These are the activations of a small neural network, seen along a few directions. Each row is one input.
In each table, some parts of the input vary, and every possible input appears once, in random order.
A made-up example of a description, with smaller parts first: values(3) and (point or ring(11) or (line(6) and ring(8))).
Shared parts are said once, and a part with two or three values counts as separate values.

Other details of the inputs shift rows strongly along two fixed directions, in all tables alike. That doesn't count.

Rows:
R1: 58	144	56	177	-103	43	-66	24	-348	-40	46	-65	9	-24	80	-105
R2: -242	-341	-176	-222	170	209	-80	-115	-123	-323	-74	-172	52	237	-51	44
R3: 127	107	5	35	-84	-308	45	53	-24	44	128	131	-30	36	-10	139
R4: -7	-335	-160	-277	141	333	252	-5	12	-347	-187	-160	37	94	-78	35
R5: 63	102	-60	-16	-109	-339	-11	75	0	129	76	146	31	-58	-20	165
R6: 163	94	95	101	-40	-203	56	121	11	-33	221	28	-24	-98	-89	113
R7: 236	161	88	30	-4	-94	44	144	-203	-52	198	99	96	18	116	46
R8: -204	363	-113	254	479	370	-42	237	747	748	-143	261	-345	47	10	-389
R9: 18	165	78	123	-115	34	-38	-335	59	-133	342	329	14	-295	422	401
R10: -380	17	-26	-268	889	594	-229	281	802	257	-61	352	-317	432	-29	-119
R11: -178	-384	3	-429	41	159	1	-62	227	-128	-315	-163	136	-16	-142	44
R12: -12	45	200	221	-121	-55	-138	7	-165	-2	35	-103	-14	-117	-50	-77
R13: -59	78	196	149	-206	-124	-169	-40	-113	36	-37	-25	-34	-79	-83	-75
R14: 148	32	60	30	-158	-174	90	-95	-43	144	-74	-69	59	-22	95	-158
R15: 92	57	26	201	-298	209	22	-430	136	-29	157	60	-21	-336	464	200
R16: -266	-339	-78	-252	159	215	-115	-78	-100	-337	-80	-190	54	198	-34	10
R17: 182	58	228	56	-18	-187	-42	115	-31	4	195	41	45	-85	-17	74
R18: -313	-304	-81	-325	78	145	-145	-126	-49	-300	-156	-112	34	235	-67	14
R19: 55	134	-28	251	-122	32	17	44	-308	-62	27	-54	-84	-58	-13	-19
R20: 171	62	6	109	-15	-236	80	104	-73	1	214	65	-3	-1	17	122
R21: 247	64	206	128	-124	78	148	62	-90	21	-55	-103	65	-176	3	-123
R22: 56	132	199	204	-122	81	-93	65	-264	-57	3	-75	-23	-138	-45	-60
R23: -170	-253	-179	-238	169	345	-42	-55	-218	-381	-109	-146	43	216	-42	62
R24: 77	11	-90	56	-210	-209	119	-45	27	212	-131	-40	32	-145	-9	-55
R25: 258	159	-11	61	7	-102	77	110	-225	-39	202	118	94	58	99	81
R26: -123	336	-140	303	542	359	30	186	635	687	-100	289	-405	228	122	-418
R27: 236	141	1	103	-28	-101	123	167	-160	-73	188	118	-1	-16	19	120
R28: 160	23	78	185	-131	-78	204	3	37	53	-7	-167	-4	-174	-73	-81
R29: 174	30	-40	58	-143	-183	121	-133	-65	156	-66	-49	53	14	77	-129
R30: 88	124	-73	-55	-67	-343	-62	19	-59	163	84	146	130	16	63	129
R31: -14	46	-25	268	-121	-105	-24	-16	-212	-6	60	-84	-76	-37	-21	-35
R32: -132	67	-95	148	-241	-199	-103	-37	-130	118	-50	23	-25	-86	-70	-16
R33: -379	-327	-8	-340	20	160	-228	-54	70	-229	-237	-96	70	33	-199	75
R34: -65	-403	-72	-339	178	204	122	-90	57	-253	-153	-229	122	140	16	-42
R35: 217	-12	-37	133	-67	-116	159	-87	-116	110	14	-110	79	-25	103	-146
R36: 152	127	-8	-3	-43	-313	-5	-4	-85	75	135	130	68	109	72	102
R37: 116	138	95	26	-112	-272	23	72	58	14	137	90	-50	-60	-116	131
R38: 284	69	-43	120	-82	23	200	-27	-204	41	-7	-59	78	-43	104	-150
R39: -332	-274	-72	-250	37	168	-79	-83	75	-353	-177	-138	-68	106	-262	99
R40: 257	72	59	93	-98	31	171	12	-182	29	-14	-80	86	-77	121	-178
R41: 112	18	-108	7	-174	-210	62	-110	-40	245	-109	-33	112	-80	64	-107
R42: -205	-261	-106	-470	125	9	-36	51	231	-251	-73	10	47	47	-234	289
R43: -321	-315	-164	-250	57	137	-58	-105	-8	-320	-171	-99	-57	204	-161	97
R44: 179	-15	212	141	-109	-60	107	2	-2	91	-34	-153	66	-160	3	-117
R45: -453	-276	-81	-201	-24	520	-124	-482	53	-432	112	73	-39	-108	252	358
R46: 228	175	89	97	-52	-65	100	183	-74	-101	196	77	-19	-112	-86	116
R47: -133	438	-28	158	657	239	-186	286	567	623	122	455	-305	349	206	-273
R48: -66	393	-125	264	743	301	-115	300	496	594	212	410	-281	351	217	-256
R49: 248	138	225	52	-32	-49	4	180	-113	-67	169	90	55	-97	-13	79
R50: -35	90	-43	151	-172	-169	-104	-122	-220	70	13	3	-7	78	20	-85
R51: -103	80	-110	102	-206	-196	-155	-95	-194	158	-27	24	61	-13	8	-61
R52: -285	-310	-68	-178	118	235	-48	-36	22	-393	-103	-217	-46	69	-230	99
R53: 73	94	163	-74	-114	-286	-130	87	38	141	62	120	70	-144	-56	115
R54: 121	61	73	108	-207	-145	163	-44	86	98	-88	-103	-33	-139	-99	-67
R55: -74	-413	-153	-262	157	195	209	-64	102	-275	-166	-214	36	112	-78	40
R56: 43	174	63	250	-141	61	-3	65	-225	-97	20	-97	-96	-153	-115	-15
R57: -143	106	-5	149	-262	-167	-125	-14	-45	86	-56	-21	-35	-182	-168	-12
R58: -170	-372	-143	-463	72	112	25	-111	137	-117	-276	-150	158	88	-23	-4
R59: 136	23	208	65	-187	-125	69	-45	48	138	-113	-90	39	-121	-25	-103
R60: -379	-317	-149	-371	41	119	-197	-100	-19	-212	-194	-87	101	146	-80	33
R61: 172	81	93	37	9	-229	-1	80	-116	22	223	47	93	33	114	48
R62: 230	101	71	171	-146	60	244	63	-51	-19	-28	-113	-6	-192	-72	-88
R63: 66	122	24	-90	-81	-335	-96	52	-40	150	82	129	123	-27	76	89
Description of these inputs: values(3) and (point or (line(4) and ring(5))).
The inputs of R19 and R27 match in every part but the values(3) part. If R52 is changed in the same way as R19 into R27, which row does it become? -> R6
The inputs of R1 and R7 match in every part but the values(3) part. If R23 is changed in the same way as R1 into R7, which row does it become? -> R25
Which other rows does R46 become when the values(3) part takes its other values? List them by row number. -> R56, R62
A walk changes only the ring(5) part. It starts at R59 and steps to R14. List the rest of the walk in order. -> R29, R26, R54
Which other rows does R14 become when the values(3) part takes its other values? List them by row number. -> R18, R47
Which other rows does R59 become when the line(4) part takes its other values? List them by row number. -> R11, R21, R44

Rows:
R64: -191	-446	-228	-451	142	256	92	-136	177	-391	-115	-100	76	54	-32	293
R65: -128	185	-133	184	-46	78	-94	-44	-97	137	-39	51	-92	50	22	-132
R66: 228	198	137	222	193	232	108	230	-63	-108	256	79	-104	-4	1	22
R67: 238	202	163	179	195	227	62	241	-89	-107	251	73	-56	22	83	-27
R68: 59	121	57	47	24	65	-4	5	178	170	73	85	10	-160	145	5
R69: -142	155	69	121	0	43	-209	54	24	124	69	90	-53	-104	28	-22
R70: -217	-452	-296	-491	188	265	86	-179	121	-380	-107	-79	143	144	32	218
R71: 448	-247	225	42	-870	-587	238	-392	-717	-351	-6	-409	443	-378	103	136
R72: 70	126	50	64	15	-38	54	195	109	182	-100	49	-71	-44	-188	-137
R73: -125	93	-79	273	-11	75	-83	-93	-73	143	-18	-74	-105	74	38	-219
R74: -91	155	4	138	-23	101	-176	-22	-109	161	-77	70	-29	32	81	-159
R75: 41	98	-91	79	73	-153	13	188	94	202	6	75	-41	23	-91	-26
R76: -179	-428	-218	-498	159	177	100	60	93	-369	-296	-161	39	213	-292	112
R77: 92	31	61	81	93	-56	14	90	-16	269	-93	-97	7	125	-3	-295
R78: 205	-121	255	179	-775	-489	47	-274	-608	-373	7	-389	200	-418	-175	144
R79: 78	151	61	126	-62	104	119	-13	145	145	-53	60	-80	-191	36	-41
R80: -183	-434	-175	-507	180	204	57	-181	257	-431	-35	-12	39	158	-15	365
R81: -130	117	-6	112	36	16	-222	1	-90	174	54	123	-4	1	129	-68
R82: 49	131	-140	116	-23	93	128	-74	48	180	-42	81	-43	-16	148	-115
R83: -117	78	-21	296	-30	84	-77	-49	-3	118	-35	-80	-179	-13	-31	-153
R84: 78	46	131	91	51	-35	30	149	91	208	-69	-102	-43	4	-103	-268
R85: -153	154	46	170	3	40	-163	44	53	117	62	96	-98	-130	-51	31
R86: 66	125	-98	59	51	-68	24	-123	143	141	171	206	-28	46	208	46
R87: -84	70	58	225	7	98	-163	-75	-87	166	-55	-64	-41	57	91	-242
R88: 107	116	5	80	-35	95	49	-61	12	212	-68	82	33	-46	202	-133
R89: 68	55	129	159	5	129	86	-50	158	153	-48	-64	-42	-126	123	-183
R90: 89	131	61	-59	150	-236	-95	116	57	220	60	144	25	164	70	-29
R91: -414	-391	-218	-464	197	165	-135	-156	23	-449	-27	13	15	285	-47	261
R92: -150	169	118	131	7	-44	-172	10	99	80	147	192	-130	-42	-22	109
R93: -192	-440	-71	-580	227	142	-27	109	152	-348	-176	-133	166	157	-228	167
R94: -116	180	55	189	-58	118	-112	22	27	95	-60	58	-139	-113	-96	-71
R95: -98	102	132	230	-18	117	-144	-23	22	104	-39	-85	-100	-63	-5	-207
R96: 64	156	-137	49	45	-85	72	117	-18	221	-95	24	-37	115	-70	-186
R97: 242	-113	316	-53	-924	-769	-43	-281	-733	-507	208	-210	351	-404	-65	434
R98: -170	145	-142	166	16	-11	-139	-17	-75	145	85	111	-64	21	74	-44
R99: 66	141	139	-33	93	-201	-75	184	171	171	87	139	-3	69	-35	11
R100: -205	-527	-162	-364	140	348	182	-186	172	-407	-236	-255	16	107	-58	111
R101: -154	150	-16	154	5	-77	-153	-5	51	89	149	195	-168	30	35	103
R102: -181	-496	-24	-377	129	349	166	-172	200	-422	-236	-260	46	9	-105	112
R103: 58	56	-80	131	71	-88	91	72	-6	232	-65	-100	-55	137	-56	-276
R104: 519	-18	101	117	-514	-430	283	-80	-853	-553	297	-236	279	-189	39	270
R105: -183	-415	-66	-526	123	398	92	-111	184	-412	-253	-142	101	40	-50	148
R106: 251	169	91	170	256	186	47	185	-207	-63	213	105	-14	111	192	-68
R107: 44	36	-81	204	0	83	148	-124	59	183	-26	-47	-45	7	161	-197
R108: 102	146	85	28	-16	-58	13	196	53	206	-85	22	-16	-32	-114	-176
R109: -116	131	60	66	45	-72	-243	-34	-43	133	138	213	-54	81	161	4
R110: 97	125	4	-8	58	-51	-5	138	-35	268	-119	25	24	101	-20	-203
R111: 49	129	-19	40	94	-245	-9	153	153	159	77	151	-75	114	-53	54
R112: 65	36	105	143	51	-46	75	145	122	186	-76	-80	-91	-28	-173	-226
R113: 83	143	119	6	35	-12	-35	-46	237	135	160	171	-22	-71	163	79
R114: 75	100	-10	-18	124	-139	-71	155	0	270	-8	68	70	80	30	-107
R115: 220	190	12	247	203	191	135	206	-119	-94	246	69	-130	64	56	33
R116: 102	101	38	4	68	-36	-58	-104	128	178	143	212	31	33	261	25
R117: -196	-418	-23	-560	238	47	-2	68	241	-401	-106	-35	94	223	-267	290
R118: 54	119	-81	140	-44	103	133	-26	124	152	-57	72	-112	-95	88	-48
R119: 90	154	107	66	5	-49	18	-57	240	127	162	169	-63	-116	91	136
R120: -205	-447	-96	-526	225	134	19	101	183	-368	-181	-113	126	129	-301	208
R121: -123	166	-75	213	-67	89	-91	4	-21	112	-57	52	-164	-32	-43	-69
R122: -180	-525	-160	-417	179	163	122	10	98	-366	-270	-289	22	227	-278	24
R123: -161	135	-84	195	-8	6	-139	28	1	126	66	99	-126	-53	3	29
R124: 67	132	42	105	-5	32	48	-9	182	162	77	89	-36	-206	72	57
R125: 436	-203	149	-86	-854	-663	153	-340	-714	-363	109	-258	501	-428	124	325
R126: 48	159	-82	-1	134	-270	-14	98	74	177	87	145	-26	178	17	-17
R127: -105	186	78	145	-60	126	-160	33	4	107	-56	47	-85	-79	-20	-121
R128: 41	129	-151	39	109	-169	7	132	17	226	21	67	12	96	-25	-92
The inputs of R88 and R105 match in every part but one. If R110 is changed in the same way as R88 into R105, which row does it become? -> R108
The inputs of R119 and R116 match in every part but one. If R120 is changed in the same way as R119 into R116, which row does it become? -> R114
What is each input in this table made of? -> ring(5) and (point or (values(3) and line(4)))
Which other rows does R106 become when the ring(5) part takes its other values? List them by row number. -> R66, R67, R104, R115
Which other rows does R76 become when the line(4) part takes its other values? List them by row number. -> R75, R111, R122

Rows:
R129: -177	-194	-38	95	-538	32	-119	-528	-603	-491	45	-207	128	-209	184	211
R130: -173	322	-124	339	208	-1	-137	90	362	770	-166	141	-242	124	37	-484
R131: -419	-117	-141	63	238	606	-242	-115	-214	-384	28	-50	-162	199	71	-1
R132: 245	445	54	350	502	210	65	298	276	401	314	347	-223	152	253	-163
R133: 0	488	169	352	390	164	-144	309	399	381	313	391	-323	5	65	-46
R134: 16	-209	-42	-222	359	398	122	133	63	-182	-123	-115	25	206	-33	-108
R135: -312	-276	-53	-179	81	302	9	-104	375	-33	-330	-162	-103	-33	-173	-69
R136: 219	396	159	391	-440	-366	0	-62	-26	322	180	175	-29	-410	103	75
R137: -222	-164	72	-206	245	342	-86	146	185	-204	-133	-65	-67	58	-221	13
R138: 87	-211	161	-224	-442	-320	31	-265	-113	-413	152	-41	200	-302	-1	485
R139: 298	439	160	349	-203	-616	-114	176	-299	259	370	234	15	-37	67	50
R140: 289	-239	-52	-228	-381	-229	275	-253	-284	-348	17	-158	294	-177	112	262
R141: 532	420	113	436	-206	-299	208	160	-313	219	260	88	28	-170	142	-78
R142: 130	-146	128	-156	-377	-262	64	-1	-330	-483	78	-141	168	-226	-228	359
R143: -292	-186	-257	-379	228	44	-121	-43	215	-5	-105	126	32	235	-3	118
R144: -83	-313	-168	-200	191	360	223	-121	257	-19	-308	-211	-5	112	16	-205
R145: -7	-271	-103	-142	313	384	218	117	94	-138	-236	-248	-33	209	-139	-226
R146: 76	-254	166	-48	-455	-226	119	-39	-325	-397	-163	-404	125	-243	-365	80
R147: -216	-128	-187	-328	342	69	-119	194	52	-135	-39	94	-13	344	-154	90
R148: 313	-245	44	-240	-324	-266	243	-278	-226	-400	158	-106	300	-149	192	364
R149: -154	374	-62	258	252	11	-232	110	329	726	-49	281	-181	123	147	-366
R150: -61	-255	-108	-277	236	375	124	-103	228	-63	-193	-76	58	111	122	-85
R151: -257	-232	-151	-220	263	113	-69	148	59	-51	-273	-170	-49	327	-301	-192
R152: -267	-196	-162	-389	287	4	-159	-68	270	-58	38	186	35	258	75	216
R153: 247	404	162	387	-295	-514	-120	178	-374	361	111	44	34	-74	-44	-213
R154: 189	347	259	418	-475	-315	-40	-81	-54	365	56	49	-12	-431	77	-85
What is each input in this table made of? -> values(2) and (point or (values(3) and line(4)))
Which other rows does R133 become when the values(3) part takes its other values? List them by row number. -> R132, R139
List by row number the other rows that have the values(2) part in common with R140. -> R129, R130, R135, R136, R138, R143, R144, R148, R149, R150, R152, R154
